A small network was trained on made-up records. Each row is its average activation on records with the value named, seen along a few directions.
Related values have similar rows: they may be neighbours, one step apart, or belong to one group.
In the rows, zero is written as 128.

Other fields vary at random and push rows far along one fixed direction, the same in every table; ignore that.

Zato, 21 values:
g14: [125 148 124 126 139 128 123 112 113 135 147 129 138 121]
g4: [159  73 123 159 142 142 129 135 135  95 132 126 110 132]
g17: [140 110 140 131 137 128 117 142 124 108 115 147 122 138]
g16: [132 103 137 139 122 118 130 140 139 117 126 127 118 132]
g21: [141 108 130 136 122 109 133 131 140 107 129 125 117 123]
g8: [108 160 125 117 123 124 136 113 130 142 132 127 139 126]
g5: [158  80 126 161 146 144 138 133 141 103 133 120 117 123]
g11: [102 144 128 118 113 116 128 129 131 138 122 127 131 128]
g10: [137 104 138 134 124 123 127 140 135 119 118 130 118 130]
g15: [135 133 127 134 141 139 129 112 118 126 142 135 136 120]
g3: [ 97 177 119 102 110 113 123 118 118 159 119 128 141 127]
g9: [131 116 130 125 126 125 127 149 132 124 115 134 118 129]
g7: [115 154 125  98 124 137 124 132 131 154 115 134 135 142]
g18: [ 80 224 136  55 115 130 110 128 121 196 103 144 147 151]
g6: [ 97 183 115  83 127 139 128 128 127 174 126 123 145 136]
g12: [107 157 123 114 118 121 128 120 115 139 126 119 135 124]
g1: [172  71 127 173 156 142 130 112 125  90 149 129 120 116]
g2: [150  79 135 159 125 117 134 139 140  93 129 122 115 123]
g19: [127 153 120 115 136 141 134 128 126 145 133 121 136 121]
g13: [129 125 130 142 110 117 126 125 126 124 131 123 125 125]
g20: [148  87 131 167 134 135 134 122 122  97 144 118 127 122]
The values of Zato form a ring.
A walk along Zato starts at g17 and steps to its neighbour g9. Put g16, g8, g3, g20 in the order it reaches them.
Answer: g16, g3, g8, g20
Name the neighbours of g15, in listed order.
Answer: g14, g1
Name the neighbours of g7, in listed order.
Answer: g4, g18
What is the length, in steps, of the shortest route from g12 to g13?
Answer: 2
